Each row below holds a small network's activations on one input, seen along a few directions.
In each table, some parts of the input vary, and every possible input appears once, in random order.
A made-up example of a description, with smaller parts first: one of 5 places around a ring, together with either a single point or one of 11 places along a line or (one of 3 separate values, together with one of 6 places along a line).
Shared parts are said once, and a part with two or three values counts as separate values.
(in the rows, 128 means zero)

Other details of the inputs vary at random and push rows far along two fixed directions, the same in every table; ignore that.

A family of inputs:
R1: [153 107  85 117 100 104 154 213  69 154  88]
R2: [105 122 176 179 131 173  69 101 182 109  95]
R3: [140 125 101 103 130 129 160 164  99 155  94]
R4: [122 172 102 116 149 119 160  69 126  94 172]
R5: [116 188 117 107 148 133 163  81 115 116 177]
R6: [158  92  70 127 103  91 152 196  84 128  87]
R7: [103 127  84 132 118 106 159 118  96 123 170]
R8: [136  98 191 117  93 150  65 146 204 116 102]
R9: [122 153  87 116 128 107 155  95  92 159 164]
R10: [ 89 195 236 110 191 153 113  45 206  69 222]
R11: [122  94  91 119 109 120 154 149 112 151 104]
R12: [ 94 129 231 127 145 144  80  86 224  81 177]
R13: [164  90 196 112  94 149  54 170 175 149 102]
R14: [147  91 187 101 117 150  67 165 182 162  81]
R15: [122 128  90 184 137 139 121 122  90 169  91]
R16: [161  80 193 126 119 116  86 187 191 104  77]
R17: [101 156 134 126 160  97 156  77 116 142 198]
R18: [114 145  90 122 135 103 150 110  85 152 177]
R19: [118 137  88 179 149 139 131 110  89 114  83]
R20: [175  88 177 117  99 145  75 176 179 102  87]
R21: [148  82  76 133  75 107 155 177  83 152 108]
R22: [100 211 114 112 166 139 182  39  97  98 238]
R23: [145 108  86 112 131 115 157 151 111 132  90]
R24: [116 154  71 180 146 143 154 128  65 143  88]
Each input here is: one of 4 separate values, together with either a single point or one of 5 places along a line.
Changing only the choice among 4 separate values turns R13 into R20. The same change can be made to R14. Which row results?
> R23
Change only the place on the line of 5 in R22. List by row number the other rows that result.
> R1, R3, R5, R10
Change only the choice among 4 separate values in R8. List by row number the other rows that result.
> R4, R5, R9

A family of inputs:
R25: [116 172  58 118 153  96 215  80  73 111 180]
R26: [141 124 199 101 133 151  65 130 195 121 130]
R27: [162  98 123 117 107 107 138 187 124 129  75]
R28: [117 111 208 116 129 148  75 128 198 132 134]
R29: [118 165  50 128 155  83 228  95  52 122 169]
R30: [145 127 102 107 109 124 152 157  98 137 125]
R31: [155 106 124 113  99 120 131 195 108 146  92]
R32: [101 155 137 134 158 132 138  82 147  67 170]
R33: [125 131 179 159 139 186  60 111 182 116  81]
R34: [131 110 101 142 102 109 130 137 102 159 129]
R35: [ 88 183 104 171 173 155 140  50 106 119 149]
R36: [135 110 183 124 126 155  79 136 197  71 111]
R37: [167  97 114 111 101 114 138 182 125 128  76]
R38: [123 133  86 172 133 144 131 127  92 148  77]
R39: [142  88 122 149  94 107 113 172 109 167  98]
R40: [141 121 106 112 124 106 139 151 101 156 124]
R41: [109 168 140 114 166 124 137  74 131 123 193]
R42: [119 114 200 108 124 153  75 122 201 130 137]
R43: [ 84 162 165 113 157 140 124  55 165 120 204]
R44: [106 180 176 112 161 149 127  78 155  94 199]
R45: [140  85 110 113  93 116 129 173 117 171  96]
R46: [144 126 179 104 117 151  95 154 168 116 123]
R47: [146 120  97 106 119 113 140 145 101 154 125]
R48: [146  88 116 142 113 112 132 187 119 111  76]
R49: [134 111  92 135 121 113 152 151 110 102 108]
R50: [127 110 106 145 103 106 130 139  99 160 129]
R51: [133 109  97 139  98 113 130 135 101 157 129]
R52: [ 88 181 108 175 177 154 142  52 105 119 149]
Describe the family of inputs behind these rows.
> one of 4 places along a line, together with either a single point or one of 6 places along a line
Changing only the place on the line of 4 turns R41 into R26. The same change can be made to R29. Which row results?
> R25
Change only the place on the line of 6 in R45. List by row number the other rows that result.
> R30, R36, R37, R47, R51
List by row number the other rows that have the place on the line of 4 in common with R31.
> R27, R32, R35, R40, R43, R50

A family of inputs:
R53: [118 128 202 149 135 155  70 110 194 107 127]
R54: [125 106 176  91 113 158  84 122 207 114 117]
R55: [120 113 213 153 133 150  60 132 204 105 109]
R56: [161 110  94 139 117 119 162 198  75 154  40]
R57: [139 105 136 102 103  99 135 189 100 199 125]
R58: [119 154 161 138 131 169  85  84 175 111 146]
R59: [117 146  74 151 140 118 152  90  83 161 136]
R60: [119 102 191  95 119 148  83 123 211 109 119]
R61: [130 144  82 102 135  91 199  97  95 117 189]
R62: [ 79 182  62 145 142 135 172  26  79 107 226]
R63: [168 109 158 126 117 157 104 200 139 133  23]
R64: [ 96 142  73 159 135 109 179  88  74 128 175]
R65: [162 116 138 115 100 112 114 163 140 104 109]
R66: [114 164 169  86 135 137 119  99 138 165 198]
R67: [135 124 134  99 110 107 136 163 101 194 146]
R68: [ 85 141 199 150 152 154  86  72 192  82 180]
R69: [156  80  68 161 101  95 140 190  69 194  51]
R70: [125 153  88 142 154 116 188 131  70 131 106]
R71: [118 115 148 143 114 148  97 124 149 120 127]
R72: [142 130 123 112 146 114 138 139 119 110 133]
R73: [129 181  90 124 154 150 175  98  86 121 123]
R74: [118 124  87 159 145 102 150 125  81 164 109]
R75: [121  85 182 154 106 136  69 154 170 111 106]
R76: [129 140 184 122 138 122 100 112 181  74 158]
R77: [101 192 160  81 148 146 128  57 138 154 238]
R78: [121 127  88 139 140 116 171 165  87 124 104]
R79: [157  80  81 158 106 101 130 193  74 193  41]
R80: [ 94 167 101 140 138 155 138  52 119 109 196]
R81: [105 106 184 109 135 130 100 119 199 106 133]
R82: [100 149  81 161 158 104 165  84  84 150 152]
R83: [118 157  98 142 143 146 126  73 117 146 147]
R84: [163  82 128 110 102  94 147 183 130 134 109]
R85: [140 118  76 131 118 127 163 187  82 135  76]
R86: [153 120 121  93 115 120 145 130 140 119 150]
R87: [134 143  77 128 124  82 181 124  80 108 155]
R88: [137 159  81 102 147 123 162 107  92 112 158]
R89: [106 128 187 144 122 160  71  88 184  90 159]
R90: [109 156 111 150 137 134 139  85 118 123 152]
R91: [144 123 179 116 120 185  74 170 187 101  78]
R92: [150  90 164 109 117 105 124 166 162 116 122]
R93: [125  86 112 114 107 103 148 161 132 142 100]
R94: [ 85 199 114 144 185 143 143  13 117 125 198]
R95: [118  99 198 150 112 152  61 127 187  98 126]
R96: [129 143  71 141 135 133 139 101  83 165 117]
R97: [184  92  91 114  72 104 130 207 103 132  71]
R98: [143 105 150 133 120 146 112 195 145 117  67]
R99: [157  95 141 114 126 110 115 190 131 121  87]
R100: [146 135 119 103 142 123 133 136 120 109 130]
Changing only one part turns R100 into R72. The same change can be made to R65. Which row results?
> R87
Changing only one part turns R73 into R56. The same change can be made to R80. Which row results?
> R64
Describe the family of inputs behind these rows.
> one of 4 places along a line, together with either a single point or one of 5 places along a line or one of 6 places along a line
Change only the place on the line of 5 in R95. List by row number the other rows that result.
> R53, R64, R69, R79
Change only the place on the line of 6 in R78. List by row number the other rows that result.
> R70, R76, R81, R92, R99
Change only the place on the line of 4 in R74. List by row number the other rows that result.
> R79, R94, R96
Change only the place on the line of 5 in R55. List by row number the other rows that result.
> R68, R74, R75, R82
Change only the place on the line of 4 in R78. List by row number the other rows that result.
> R85, R91, R98
